Here are a small network's activations along a few directions, averaged over the inputs that share one value of a field.
Related values have similar rows: they may be neighbours, one step apart, or belong to one group.
In the rows, 500 means zero.
Random noise pushes rows far along 10 fixed directions. That doesn't count. These rows show it; they differ only by the noise:
[482 390 610 421 637 503 570 501 473 592 468 286 607 437 640 429 493 458
 486 663 202 521 421 371 618]
[396 494 577 341 301 482 627 457 506 597 424 531 588 592 501 653 565 423
 583 473 591 617 605 490 439]
[457 455 424 422 561 642 466 370 557 386 553 532 558 630 588 567 560 526
 533 490 463 568 318 423 442]
[650 586 470 454 590 497 666 569 482 511 492 509 523 504 632 581 656 608
 634 483 378 727 456 371 611]
[447 581 622 307 546 584 441 485 611 566 425 505 603 383 515 546 439 336
 472 588 435 467 481 516 338]
[480 758 418 560 508 474 568 570 423 714 488 496 488 598 480 500 528 634
 309 590 552 443 473 380 485]
[645 602 475 516 620 466 579 558 480 516 477 469 515 446 489 474 569 602
 531 471 473 571 520 496 631]
[490 452 465 626 507 577 683 510 520 399 468 559 616 503 634 545 433 452
 628 485 232 576 459 425 473]
[481 604 396 438 437 671 402 477 555 442 464 714 450 676 637 751 618 575
 543 437 521 622 342 331 313]
[613 607 535 518 506 431 654 646 433 605 483 483 429 268 554 507 538 495
 534 530 357 669 538 424 541]
[543 450 525 440 542 495 500 441 458 525 418 395 541 645 545 554 615 607
 468 498 447 577 510 430 688]
[500 471 520 453 558 427 551 538 471 603 476 383 588 527 443 416 549 584
 585 494 603 423 530 515 612]


Values of Y:
y4: [331 586 377 665 307 435 644 463 478 490 618 602 541 565 315 419 296 372
 374 509 686 347 607 624 344]
y7: [450 401 485 613 356 446 610 567 489 467 466 600 569 542 472 476 413 439
 683 402 484 413 603 584 408]
y12: [318 557 458 427 380 529 506 471 486 649 579 597 417 582 548 570 522 443
 440 602 525 524 402 365 298]
y3: [452 569 432 563 619 425 754 581 513 624 572 445 701 502 463 342 434 497
 641 598 476 405 533 509 505]
y13: [473 393 443 643 360 442 681 550 383 466 633 496 412 429 591 423 489 481
 556 490 356 573 427 422 466]
y5: [483 453 581 584 397 391 558 497 433 561 439 418 455 371 422 504 411 393
 382 536 436 582 730 571 620]
y18: [508 647 467 454 547 560 404 585 540 547 493 572 534 669 623 612 530 555
 456 602 520 455 407 342 411]
y6: [464 543 451 560 402 517 622 364 460 467 492 522 527 612 476 581 511 506
 390 465 490 621 569 520 526]
y14: [485 731 544 361 502 634 407 483 651 500 448 659 620 569 518 602 432 383
 438 542 559 425 448 531 207]
y2: [502 462 600 437 491 451 572 426 524 531 458 432 547 564 469 491 530 514
 509 454 562 494 607 602 636]
y16: [651 613 327 635 666 515 565 370 486 310 719 470 407 492 413 384 557 669
 374 408 616 613 409 598 697]
y15: [511 353 398 729 475 431 765 485 369 402 623 428 543 471 566 389 424 478
 516 549 213 610 489 457 591]
y20: [483 291 390 477 607 599 106 472 469 376 547 461 401 643 585 470 583 670
 516 476 595 365 220 390 484]
y8: [672 633 609 411 700 472 544 592 647 479 434 528 671 461 477 455 463 442
 609 539 423 400 608 614 553]
y11: [467 519 576 327 428 565 406 457 571 521 495 606 379 483 608 686 562 397
 488 549 432 652 482 425 399]
y17: [508 512 589 598 398 405 601 533 417 554 482 428 463 490 481 464 420 456
 305 581 439 504 631 508 590]
y10: [551 373 655 485 364 425 512 477 486 409 437 489 445 446 469 548 490 389
 485 439 458 563 688 622 605]
y1: [487 577 546 750 310 456 544 641 416 561 372 606 294 354 586 633 381 399
 322 564 242 600 665 414 488]
y19: [503 550 382 447 646 624 477 428 628 340 646 579 553 490 505 468 515 521
 625 450 647 523 308 550 365]
y9: [545 488 555 389 570 457 529 608 525 634 466 469 533 514 565 487 629 601
 730 469 565 472 485 439 526]
Each value of Y is a pair of two hidden parts, and every pair occurs once (5 first parts, 4 second parts).
y20 and y5 share the first part; y20 and y7 share the second. Which value has the first part of y7 and the second part of y5?
Answer: y12
y11 and y2 share the first part; y11 and y3 share the second. Which value has the first part of y3 and the second part of y2?
Answer: y6
y15 and y4 share the first part; y15 and y14 share the second. Which value has the first part of y14 and the second part of y4?
Answer: y17
y19 and y18 share the first part; y19 and y9 share the second. Which value has the first part of y9 and the second part of y18?
Answer: y8
